These are the activations of a small neural network, seen along a few directions. Each row is one input.
Each table varies a few parts of the input and shows all the possible inputs, shuffled.
Descriptions start from the smaller parts, as in this example, which fits no table here: one of 8 places around a ring, together with either a single point or one of 9 places along a line or (one of 2 separate values, together with one of 6 places along a line).
Shared parts are said once, and a part with two or three values counts as separate values.
In the rows, 128 means zero.

Other details of the inputs vary at random and push rows far along two fixed directions, the same in every table; ignore that.

A family of inputs:
row 1: 76; 152; 137; 145; 112; 150; 158; 64; 135; 94; 122; 91; 96; 159
row 2: 76; 130; 148; 138; 128; 150; 151; 66; 124; 109; 119; 125; 103; 130
row 3: 80; 139; 158; 142; 132; 144; 150; 81; 127; 111; 108; 124; 103; 134
row 4: 87; 137; 159; 150; 139; 148; 157; 105; 124; 92; 118; 111; 88; 143
row 5: 161; 129; 84; 109; 114; 143; 114; 123; 137; 109; 145; 83; 127; 136
row 6: 87; 159; 139; 134; 117; 159; 149; 113; 142; 94; 110; 116; 68; 136
row 7: 84; 146; 188; 129; 117; 91; 154; 215; 118; 148; 144; 201; 127; 116
row 8: 170; 99; 87; 124; 139; 152; 121; 96; 119; 94; 152; 69; 132; 138
row 9: 171; 120; 77; 111; 125; 160; 105; 112; 141; 106; 128; 84; 109; 126
row 10: 166; 97; 85; 124; 136; 148; 123; 105; 114; 99; 159; 80; 133; 128
row 11: 171; 110; 108; 124; 149; 143; 104; 89; 133; 121; 108; 80; 141; 132
row 12: 169; 94; 94; 126; 143; 150; 114; 103; 121; 105; 142; 84; 128; 128
row 13: 179; 106; 113; 108; 137; 115; 97; 140; 130; 152; 128; 124; 166; 117
row 14: 82; 165; 137; 137; 114; 160; 157; 86; 142; 78; 118; 82; 77; 158
row 15: 160; 110; 73; 121; 117; 144; 113; 79; 129; 116; 148; 71; 141; 138
row 16: 82; 125; 152; 143; 118; 116; 161; 127; 106; 129; 157; 153; 135; 128
row 17: 161; 99; 114; 119; 147; 142; 99; 88; 134; 137; 110; 108; 136; 117
row 18: 172; 119; 90; 112; 113; 114; 105; 139; 132; 143; 148; 105; 165; 133
row 19: 176; 139; 117; 96; 112; 99; 99; 233; 142; 162; 136; 163; 147; 108
row 20: 174; 115; 139; 112; 138; 90; 90; 196; 129; 184; 112; 172; 171; 94
row 21: 74; 172; 161; 115; 84; 91; 155; 222; 125; 149; 157; 197; 123; 112
row 22: 92; 140; 174; 136; 137; 123; 134; 129; 130; 143; 96; 159; 115; 118
row 23: 172; 104; 127; 114; 135; 94; 96; 147; 124; 183; 130; 150; 195; 116
row 24: 180; 120; 79; 104; 118; 136; 99; 162; 135; 131; 140; 117; 128; 107
row 25: 175; 105; 95; 129; 145; 150; 119; 102; 123; 93; 139; 62; 130; 143
row 26: 191; 111; 117; 117; 141; 111; 104; 206; 122; 142; 134; 139; 148; 111
row 27: 174; 122; 97; 110; 115; 113; 104; 140; 137; 143; 144; 102; 164; 139
row 28: 158; 112; 72; 118; 123; 166; 110; 77; 136; 97; 136; 65; 106; 127
row 29: 71; 141; 189; 132; 113; 81; 147; 169; 114; 185; 131; 218; 164; 111
row 30: 92; 134; 166; 128; 133; 131; 136; 129; 131; 143; 102; 174; 106; 110
row 31: 71; 154; 143; 131; 105; 145; 153; 114; 136; 104; 129; 130; 83; 133
row 32: 74; 162; 139; 164; 134; 119; 154; 81; 136; 125; 106; 156; 115; 163
row 33: 175; 97; 106; 123; 134; 109; 113; 144; 113; 144; 157; 118; 179; 128
row 34: 91; 133; 161; 129; 129; 128; 135; 137; 125; 147; 108; 183; 111; 102
row 35: 186; 109; 121; 119; 139; 104; 103; 197; 122; 145; 139; 133; 159; 114
row 36: 169; 124; 90; 125; 127; 140; 110; 89; 140; 113; 123; 57; 141; 154
row 37: 188; 105; 113; 115; 150; 126; 87; 146; 133; 156; 101; 134; 146; 102
row 38: 84; 152; 192; 141; 119; 79; 160; 203; 114; 156; 139; 188; 153; 132
row 39: 179; 123; 96; 104; 120; 125; 97; 157; 144; 134; 135; 105; 139; 125
row 40: 185; 99; 98; 117; 141; 134; 107; 160; 119; 125; 142; 119; 138; 114
row 41: 65; 126; 158; 140; 128; 144; 148; 81; 121; 127; 114; 155; 97; 108
row 42: 79; 133; 144; 143; 130; 161; 169; 73; 122; 74; 140; 94; 86; 154
row 43: 77; 140; 177; 132; 112; 93; 157; 212; 109; 148; 154; 208; 126; 102
row 44: 69; 128; 154; 139; 130; 152; 148; 88; 122; 124; 108; 162; 86; 104
row 45: 171; 102; 104; 122; 146; 151; 116; 123; 126; 106; 133; 97; 118; 129
row 46: 93; 137; 152; 149; 142; 161; 157; 103; 125; 84; 112; 109; 75; 142
row 47: 97; 148; 182; 130; 134; 110; 133; 176; 130; 160; 93; 194; 118; 105
row 48: 92; 165; 144; 157; 135; 101; 144; 121; 138; 143; 105; 170; 134; 159
row 49: 82; 158; 134; 127; 107; 153; 156; 96; 140; 89; 134; 100; 85; 152
row 50: 173; 128; 93; 118; 131; 148; 103; 114; 146; 107; 115; 67; 117; 138
row 51: 82; 132; 155; 130; 119; 122; 147; 124; 118; 138; 132; 165; 123; 110
row 52: 71; 165; 154; 147; 112; 68; 152; 183; 123; 178; 136; 240; 153; 128
row 53: 90; 135; 163; 147; 126; 114; 158; 133; 115; 126; 139; 142; 135; 141
row 54: 178; 104; 120; 118; 133; 94; 111; 174; 118; 158; 156; 134; 188; 128
row 55: 184; 128; 99; 109; 122; 120; 95; 171; 142; 136; 127; 107; 140; 121
row 56: 83; 164; 139; 133; 108; 147; 155; 110; 138; 91; 126; 103; 85; 149
row 57: 177; 127; 88; 128; 135; 82; 97; 160; 133; 176; 133; 170; 189; 135
row 58: 84; 160; 138; 138; 122; 171; 152; 89; 145; 81; 102; 96; 59; 146
row 59: 82; 147; 162; 146; 131; 139; 167; 120; 122; 91; 130; 115; 97; 149
row 60: 76; 125; 159; 139; 121; 115; 146; 102; 113; 155; 131; 170; 144; 116
row 61: 171; 118; 143; 119; 136; 79; 97; 182; 124; 192; 119; 163; 200; 114
row 62: 72; 152; 125; 162; 136; 140; 156; 37; 140; 108; 110; 131; 104; 173
row 63: 175; 103; 119; 123; 142; 108; 96; 122; 124; 167; 119; 125; 184; 121
row 64: 165; 90; 81; 130; 146; 173; 120; 80; 118; 87; 140; 75; 104; 123
row 65: 165; 93; 100; 121; 147; 150; 97; 75; 129; 132; 113; 100; 136; 113
Each input here is: one of 5 places along a line, together with either a single point or (one of 3 separate values, together with one of 4 places along a line).
The inputs of row 1 and row 18 match in every part but the place on the line of 5. If row 37 is changed in the same way as row 1 into row 18, which row does it become?
> row 34
The inputs of row 60 and row 61 match in every part but the place on the line of 5. If row 24 is changed in the same way as row 60 into row 61, which row does it become?
> row 58
Change only the place on the line of 5 in row 12. List by row number the other rows that result.
> row 4, row 7, row 35, row 43
Change only the place on the line of 5 in row 51. List by row number the other rows that result.
> row 2, row 3, row 11, row 13
Change only the choice among 3 separate values in row 22. List by row number the other rows that result.
> row 4, row 50
Change only the place on the line of 4 in row 45. List by row number the other rows that result.
> row 7, row 42, row 54
A walk changes only the place on the line of 4. It starts at row 38 and steps to row 59. List the rest of the walk in order.
> row 4, row 46
